A small network was shown many inputs. Here are its activations along a few directions, one row for each input.
Each table varies a few parts of the input and shows all the possible inputs, shuffled.
A made-up example of a description, with smaller parts first: one of 4 places along a line, together with either a single point or one of 9 places around a ring or (one of 2 separate values, together with one of 8 places around a ring).
Shared parts are said once, and a part with two or three values counts as separate values.
(in the rows, 128 means zero)

Other details of the inputs shift rows strongly along two fixed directions, in all tables alike. That doesn't count.

Rows:
R1: [145  98 137 153 124  83 103 115 125 124 155]
R2: [110 119 123 175 133 148 141 156 155 101 144]
R3: [115 200 138  63 168 173 158 118  90 143  84]
R4: [112 152 116 146 132 175 172 155 141 100 134]
R5: [104 139 117 136 127 183 166 160 147 112 132]
R6: [146  99 119 124  94  84 126 114 153 118 153]
R7: [133 146 152  44 147 109  83 103  84 169  75]
R8: [111 120 123 179 127 147 145 153 148  99 141]
R9: [ 97 132 136 173 145 171 180 144 117 126 140]
R10: [154  84 145 107 119  78  70 117 114 147 129]
R11: [151 101 108 137 111  88 106 119 148 113 145]
R12: [112 118 104 167 114 145 169 138 148 112 149]
R13: [103 141 119 142 122 180 176 148 142 109 130]
R14: [110 191 132  49 162 165 142 104  71 168  74]
R15: [147 118 119 113 118 104 110 132 151 113 142]
R16: [128 151 113 171 110 176 151 147 152 130 128]
R17: [165  99 112 105 111  65  75 113 137 126 135]
R18: [161  96 144 112 131  69  70 114 113 138 133]
R19: [113 112 102 162 111 157 149 155 149 108 141]
R20: [ 98 144 129 170 144 171 167 146 135 107 127]
R21: [ 97 201 149  86 178 172 155 113  76 151  81]
R22: [137 103 111 116 114 114 104 134 144 129 133]
R23: [143 111 107 131 122 108 107 136 149 116 143]
R24: [151 108 108 139 114  76 119 111 145 117 153]
R25: [117 113 131 181 143 152 140 160 140 108 153]
R26: [143  89 110 131 100  96 106 122 149 122 141]
R27: [152 165 139  40 140  91 102  87  94 152 101]
R28: [101 173 158  86 178 185 148 125  68 165  81]
R29: [129 125 138 198 113 164 139 152 146 132 144]
R30: [107 107 132 183 124 152 154 144 130 117 153]
R31: [128 101 140 134 133 127 107 141 125 136 134]
R32: [105 155 106 161 136 170 176 139 131 108 138]
R33: [107 195 157  95 194 168 165 115  63 160  92]
R34: [101 181 152  53 175 172 125 124  79 169  65]
R35: [113 121 113 158 101 149 165 140 154 102 152]
R36: [136 139 119 174  91 162 150 149 170 117 143]
R37: [147 145 139  33 130 106  93 105  99 158  90]
R38: [116 143 131 192 110 175 150 151 156 125 130]
R39: [147  88 138 105 108  70  75 105 132 138 122]
R40: [134 114 130 149 125  88 126 115 138 118 144]
R41: [145  93 137 107 105  65  80  99 128 140 129]
R42: [147  94 137 107 110  58  89  97 129 142 130]
R43: [161  96 146 114 132  66  75 104 114 139 134]
R44: [154 112 118 130 106  75 126 112 153 109 158]
Each input here is: one of 4 places along a line, together with either a single point or (one of 2 separate values, together with one of 5 places along a line).
The inputs of R7 and R19 match in every part but the place on the line of 4. If R34 is changed in the same way as R7 into R19, which row does it become? -> R22
The inputs of R2 and R25 match in every part but the place on the line of 4. If R40 is changed in the same way as R2 into R25, which row does it become? -> R33
Change only the place on the line of 4 in R4. List by row number the other rows that result. -> R8, R17, R18
Change only the choice among 2 separate values in R5. List by row number the other rows that result. -> R15

Rows:
R45: [ 93 100 106 241 153 173 183 176 151  73 172]
R46: [ 88 176 169  25 195 187 150 135  44 184  47]
R47: [131 191 129  23 155 109 129 103 111 115 100]
R48: [136 194 150  69 184 163  99 113  78 169  57]
R49: [175  51 145 157  83   6  90  94 133 124 174]
R50: [188  79 138 131  92  14  33  88 160 148 153]
R51: [ 76 143 115 223 120 234 178 193 158  94 150]
R52: [ 98  80 122 227  84 202 160 191 195  95 154]
R53: [199  73 147 135  70  23  45  65 148 146 153]
R54: [ 73 137 123 233 158 191 221 168 138  94 167]
R55: [151  76  70 109  50  49 108 100 180 104 153]
R56: [106 166 152  47 183 146 119 129  43 168  84]
R57: [149 200  99  44 137 167 149 108 125 149 101]
What do these inputs look like to the network? -> either one of 3 separate values or (one of 2 separate values, together with one of 5 places along a line)
What sort of input is R57? -> one of 3 separate values

Rows:
R58: [122  91 132 131 113  97 126 122 138 128 137]
R59: [ 96 151 132 166 130 173 197 140 134  98 149]
R60: [146 116 128  93 128  90  94 130 131 114 132]
R61: [145 129 134  78 160  95  74 112  83 161 105]
R62: [108 150 144  79 159 145 131 104  66 176  81]
R63: [138  71 122 206  98  81 124 120 145 111 184]
R64: [150 125 111  98  85 102 116 110 144 145 120]
R65: [166 107  94 180  85  97 124 127 189  96 168]
R66: [132 112 131  66 148 108  74 107  89 162  96]
R67: [ 83 168 150 224 137 215 177 165 141 115 117]
R68: [113 178 158  74 169 130 144  97  78 160  98]
R69: [160 137 103  98 108 102  96 123 147 133 125]
R70: [ 93 199 135 134 178 212 206 150 106 108 111]
R71: [145  86  85 159  67 115 117 147 190  99 160]
R72: [ 94 111 110 162 117 181 169 171 159  79 147]
R73: [ 88 194 138 148 190 206 202 149 103 121 112]
R74: [159 111 134 135 144  80  94 109 105 140 137]
R75: [153 103 100 179  67  96 134 118 186 104 175]
R76: [121 146 145  59 134 127 133 111  97 146  95]
R77: [132 107 124 129 137  99 106 138 140 116 142]
R78: [108 103 121 129 132 140 127 144 142 113 132]
R79: [164 120 185  89 128 123  48 125 104 192  94]
What do these inputs look like to the network? -> either one of 2 separate values or (one of 4 places along a line, together with one of 5 places around a ring)
Change only the place on the ring of 5 in R66. List by row number the other rows that result. -> R61, R62, R63, R74

Rows:
R80: [183  71 144 134  99  43  36 112 132 157 149]
R81: [143 124 166  77 145  72  66  81  89 173  97]
R82: [161  86 120 183  76  61 117 118 174  99 183]
R83: [178  59 130 112 120  32  38 103 113 135 146]
R84: [143 134 111 100 118 123 117 125 146 129 118]
R85: [159 180 143  22 164  95  89 100  92 155  80]
R86: [118  94 136 202 118 134 125 147 153 116 162]
R87: [106  95 145 151 116 153 140 155 140 100 142]
R88: [166  84 113  84  79  48  77  85 141 145 139]
R89: [154 153 131 119 117 110 111 121 140 128 123]
R90: [ 86 105 134 197 142 148 159 156 139 105 146]
R91: [129 153 131 138 129 133 157 119 131 118 141]
R92: [ 99 159 147 166 156 177 165 132  92 143 104]
R93: [ 81 165 107 104 146 197 188 138 105 124 111]
R94: [152 150 127 118 124 118 116 121 144 121 129]
R95: [157 173 137  43 138 109  90  95 105 160  87]
R96: [132 155 116 116 112 147 130 130 136 136 110]
R97: [134 105 126 189 127 141 130 138 129 124 149]
R98: [133 118 100 104 109 122 119 137 149 122 121]
R99: [144 157 137  38 148  88 110  93  88 156  98]
R100: [177  67 146 123 108  23  47  81 121 147 137]
R101: [164  78 104 193  84  80 114 143 207  76 187]
R102: [124 106 125 170 145 137 134 150 120 121 141]
R103: [ 80 154 136 158 178 192 177 144  89 118 111]
R104: [120 130 144 136 158 134 136 118 103 140 112]
R105: [164 122 154  68 154  84  58 105  92 178 107]
R106: [144 104 115 172  83  94 135 122 161 109 167]
R107: [103 165 137 144 179 202 169 145  90 145 106]
R108: [113 123 113 188 123 138 183 154 160  81 170]
R109: [ 90 176 120 119 157 186 189 138 105 113 121]
R110: [111 127 147 128 158 134 119 141 109 140 120]
R111: [116 108 147 146 143 114 120 120 125 134 128]
R112: [151  64 100 163  75  70 121 121 182 100 180]
R113: [137 128 125 146 123 112 152 123 148 108 155]
R114: [153  64  89 171  74  79 106 148 198  84 173]
R115: [109  98 120 202 136 163 140 173 143  99 167]
R116: [123  81 142 203 103  96 112 129 149 121 155]
R117: [ 97 172 138 175 163 214 178 152  91 145 108]
R118: [138 164 124 115 120 140 128 127 132 134 112]
R119: [117 130 113 180 107 148 175 136 156 100 161]
R120: [ 85 167 109 105 145 191 194 141 110 131 107]
R121: [139  91  94 148  94 108 113 143 173  90 157]
R122: [132 138 145 134 149 150 112 134 107 153 122]
R123: [109 191 138  77 175 159 163 117  84 130 104]
R124: [127 146 124 114 131 129 153 117 127 127 131]
R125: [112 175 126 105 130 163 165 118 106 148 104]
R126: [119 126 101 177 114 153 161 165 173  84 152]
R127: [ 79 160 146 137 180 196 156 153  93 131 112]
R128: [113 119 101 137 108 147 166 131 149 119 141]
R129: [155 178 142  22 165 101  84  97  88 148  84]
R130: [121 120 107 143  90 132 150 124 144 129 139]
R131: [ 82 153 158 120 153 206 180 162 108 126 100]
R132: [ 87 171 114 109 152 191 187 137 104 120 114]
R133: [108 188 116  91 133 195 156 133 113 152  82]
R134: [117 101 100 162 103 123 161 144 160  97 160]
R135: [143  98 101 153 100 104 113 142 171  85 162]
R136: [136 120 163  48 162  63  54  84  73 165  92]
R137: [129  69 126 190 121  89 120 136 142 105 157]
R138: [127 103 158 119 117 132 123 134 135 130 125]
R139: [132 108 162 116 109 128 111 126 129 137 122]
R140: [156 142 119  30 125  98  81  98 117 164  85]
R141: [155 104 105  63 105  79  71 110 136 132 117]
R142: [152 164 126  17 129 113  81  90  99 177  70]
R143: [138 134 109 126 106 136 125 130 153 122 128]
R144: [125 137 107 165 118 159 160 153 169  98 145]
R145: [121 112 160 149 100 145 131 142 135 131 127]
R146: [101 172 159  98 184 173 136 129  83 165  90]
R147: [117  98 139 209 112 132 125 150 150 122 158]
R148: [ 94 175 117 132 137 197 195 132 119 128 118]
R149: [159 119 151  65 157  78  57 114  87 172 106]
The inputs of R131 and R139 match in every part but one. If R137 is changed in the same way as R131 into R139, which row does it become? -> R100
What do these inputs look like to the network? -> one of 5 places along a line, together with either a single point or one of 5 places around a ring or (one of 2 separate values, together with one of 4 places along a line)
Change only the place on the line of 5 in R128. List by row number the other rows that result. -> R88, R93, R120, R130
Change only the place on the line of 4 in R132. List by row number the other rows that result. -> R93, R109, R123
Change only the place on the ring of 5 in R83. List by row number the other rows that result. -> R103, R115, R127, R136
